These are the activations of a small neural network, seen along a few directions. Each row is one input.
Each table varies a few parts of the input and shows all the possible inputs, shuffled.
Descriptions start from the smaller parts, as in this example, which fits no table here: one of 3 separate values, together with either a single point or one of 11 places along a line or (one of 6 places along a line, together with one of 8 places around a ring).
Shared parts are said once, and a part with two or three values counts as separate values.
(in the rows, 128 means zero)

Other details of the inputs vary at random and push rows far along two fixed directions, the same in every table; ignore that.

Table:
R1: [176 133 113 111 158  81  94 138 157 119 137 145]
R2: [105 149 118 170 130 125 144 107 144 124 103 157]
R3: [164 146  97 121 119  90  97 138 158 133 136 125]
R4: [ 81 109 137 142 119 180 167 145 106 129 104 117]
R5: [ 88 123 147 146 114 163 165 118 103 134 108 113]
R6: [173 151  78 135 199  80  63 163 176  86 134 205]
R7: [154 124 183  47 117 148 109 108  20 126 213  70]
R8: [102 107 134 140  85 150 178 122 140 160  88  74]
R9: [ 89 122 139 161  89 145 180 102 144 151  84 105]
R10: [181 118 142  31 144 138  49 184  43 111 244  97]
R11: [117 106 158 135 115 133 186  91 133 149  73  90]
R12: [102  99 150 116  99 164 155 133 111 148 130  93]
R13: [107 106 168 120 149 156 161 111  90 123 114 110]
R14: [120 109 137 113 103 147 143 141 116 146 132  88]
R15: [106 135 102 180 108 113 147 119 199 143  84 158]
R16: [127 144 113 156 103 105 148  93 163 141  93 126]
R17: [ 75 128 146 183 102 150 186  81 141 143  76 134]
R18: [155 127 129 115 163 107 103 134 135 113 141 149]
R19: [146 107 164  39 137 171  94 170  13 117 220  72]
R20: [165 174  73 143 171  84  59 151 161  93 152 208]
R21: [132 155  85 159 149 113 100 154 164 108 118 184]
R22: [123 142 115 157 117 109 130 103 166 132 115 159]
R23: [118  99 173 112 131 146 161 102 107 137 119 103]
R24: [167 159  69 138 151  76  55 165 183 108 156 190]
Each input here is: one of 4 places along a line, together with one of 6 places along a line.
Which other rows does R3 become when the place on the line of 6 takes its other values? List them by row number. -> R5, R9, R15, R21, R24

Table:
R25: [116 116 149 101 106 159 143 131  87 143 144  76]
R26: [ 86 124 159 153 126 156 182  90  92 130  88 113]
R27: [136 135  68 175 132  88 128 152 220 132  75 163]
R28: [147 155  95 147 123  94 112 129 163 126 124 141]
R29: [ 91 123 166 143 132 149 169  89 105 128 106 127]
R30: [109 124 127 146 104 124 134 122 146 145 125 124]
R31: [141 117 162  67 149 169 105 140  29 111 191  93]
R32: [174 127 120  72 134 107  61 160 107 126 201 126]
R33: [179 146 111 104 135  85  67 138 133 117 184 148]
R34: [118 150  79 196 114  77 121 120 226 138  89 177]
R35: [142 105 150  98 135 127 123 130 117 129 144 108]
R36: [171 133  92 112 154  88  89 157 155 116 136 138]
R37: [117 122 151 111 139 158 131 140  77 119 143 107]
R38: [118 132 111 158 148 115 114 154 174 120 110 173]
R39: [123 134 133 159 111 116 154  93 164 143  92 140]
R40: [181 116 123  70 147 104  70 163 112 118 194 126]
R41: [133 130 143  93 114 142 112 138  81 136 172  81]
R42: [100 108 169 115 131 166 147 124  83 125 141 111]
R43: [147 137  85 139 129 102 113 156 176 131 117 142]
R44: [128 140 103 155 149 117 112 165 155 117 114 156]
R45: [124 114 142 126 119 137 161 112 119 134  97  98]
R46: [133 137 138 123 113 127 142 104 111 134 119 105]
R47: [107 138 117 138 101 161 146 132 117 125 118 134]
R48: [145 127 100 138 127 101 107 148 181 133 127 155]
R49: [137 144 104 140 155 119 108 138 136 113 123 157]
R50: [ 83 119 155 154 123 159 185 102  98 129  88 112]
R51: [ 80 115 168 154 125 160 187  93 112 133  96 122]
R52: [155 117 163  73 127 137 118 112  85 132 166 101]
R53: [ 75 108 158 154 125 177 181 101 117 136  94 125]
R54: [139 156  94 148 123  96 105 134 163 129 129 135]
R55: [ 80 112 151 161 126 163 179  97 125 131  91 131]
R56: [115 106 160 121 116 144 168 102 126 140 103 106]
R57: [123 142  89 153 113 127 116 139 168 119 119 184]
R58: [198 144 118  56 149 101  63 148  92 112 191 116]
Describe the family of inputs behind these rows. -> one of 2 separate values, together with either a single point or one of 6 places along a line or one of 10 places around a ring
Changing only the choice among 2 separate values turns R45 into R56. The same change can be made to R49. Which row results? -> R55
Which other rows does R44 become when the choice among 2 separate values takes its other values? List them by row number. -> R38

Table:
R59: [111 105 170  87  99 172 141 139  61 142 160  67]
R60: [140 142  78 170 127  82 143 119 213 138  68 154]
R61: [116 121 167 104  87 164 161  95  75 152 139  68]
R62: [135 141 102 170 141  85 140 114 209 131  65 159]
R63: [115 132  83 186 124 110 138 158 208 132  79 165]
R64: [116 118 165 106  85 162 159  95  72 152 136  68]
R65: [ 93 119 121 174 120 147 173 109 175 133  76 162]
R66: [107 109 195 107 129 154 161  86  62 136 146  87]
R67: [101 114 190 109 116 169 157  93  56 130 143 105]
R68: [191 154  86  79 137  81  36 171 130 112 207 137]
R69: [182 140  90  87 158  96  51 195 129 111 195 149]
R70: [184 145  88  84 146  92  42 188 134 117 200 141]
R71: [ 91 118 124 174 116 148 172 109 174 133  71 160]
R72: [111 151 101 184 135 101 133 112 194 126  84 192]
R73: [ 94  90 173 109 120 179 162 125  74 137 133  84]
R74: [ 87 125 167 120 143 193 162 119  41 112 129 105]
R75: [204 150 117  78 180  70  31 145 111  98 217 158]
R76: [222 144  94  64 157  65  45 159 121 105 197 134]
R77: [ 93 110 120 164 130 141 156 131 164 139  85 138]
R78: [ 94 128 111 175  87 129 163 115 175 145  80 123]
R79: [135 105 192  78 128 151 151 102  59 131 144  67]
R80: [ 96 156  81 205 154 124 140 136 178 106  62 194]
Describe the family of inputs behind these rows. -> one of 2 separate values, together with either a single point or one of 10 places around a ring
Changing only the choice among 2 separate values turns R59 into R70. The same change can be made to R75. Which row results? -> R66
Which other rows does R72 become when the choice among 2 separate values takes its other values? List them by row number. -> R67

Table:
R81: [176 147 102 108 152  81  67 146 146 115 169 152]
R82: [109 123 119 168 117 122 168 113 176 142  65 129]
R83: [169 140 115  95 146 103  79 149 115 116 171 125]
R84: [124 129 119 137 149 131 116 138 139 115 128 161]
R85: [101 120 143 133  97 156 164 115 109 145 112  95]
R86: [214 153 102  62 159  75  27 160 111 104 222 147]
R87: [127 119 146 101 149 155 120 141  77 114 156 121]
R88: [147 155  94 141 163 104  88 151 148 101 136 178]
R89: [176 145  97 107 148  88  75 152 145 115 155 144]
R90: [115 136 105 169 113 116 153 115 176 137  78 138]
R91: [ 91 113 145 147 106 153 174 116 124 146  97  98]
R92: [153 107 190  43 126 154 112 119  22 128 205  65]
R93: [105 108 159 139 110 144 177  96 126 146  94 102]
R94: [ 99 125 116 173 100 128 163 114 179 145  80 137]
R95: [142 126 113 125 130 114 121 143 151 131 123 129]
R96: [111 114 148 124 112 145 144 122 115 140 131 104]
R97: [113 120 115 163 115 118 153 123 187 142  83 142]
R98: [116 141 121 154 146 123 127 124 140 114 116 167]
R99: [ 90 117 153 147 133 165 173 108 105 125  95 121]
R100: [ 92 133 115 181 133 136 148 127 166 124  87 171]
R101: [114  99 181  83 107 173 156 120  49 141 153  61]
R102: [ 98 108 185  95 127 191 154 124  30 123 157  86]
R103: [110 131 103 168 109 121 152 125 176 140  84 137]
R104: [113  96 187  81 104 173 153 114  53 142 158  65]
R105: [176 154  96 112 139  84  72 140 148 118 166 154]
R106: [111 134 120 161 148 125 140 116 153 118  98 166]
R107: [122 135 107 151 109 118 130 126 167 138 113 141]
R108: [170 155  89 117 137  90  79 146 150 118 152 148]
Describe the family of inputs behind these rows. -> one of 4 places along a line, together with either one of 2 separate values or one of 5 places along a line
Changing only the place on the line of 4 turns R94 into R86. The same change can be made to R107. Which row results? -> R105
Which other rows agree with R95 in the place on the line of 4? List them by row number. -> R85, R87, R91, R101, R102, R103
Which other rows does R100 become when the choice among 2 separate values takes its other values? List them by row number. -> R84
Which other rows does R90 become when the place on the line of 5 takes its other values? List them by row number. -> R82, R83, R89, R108
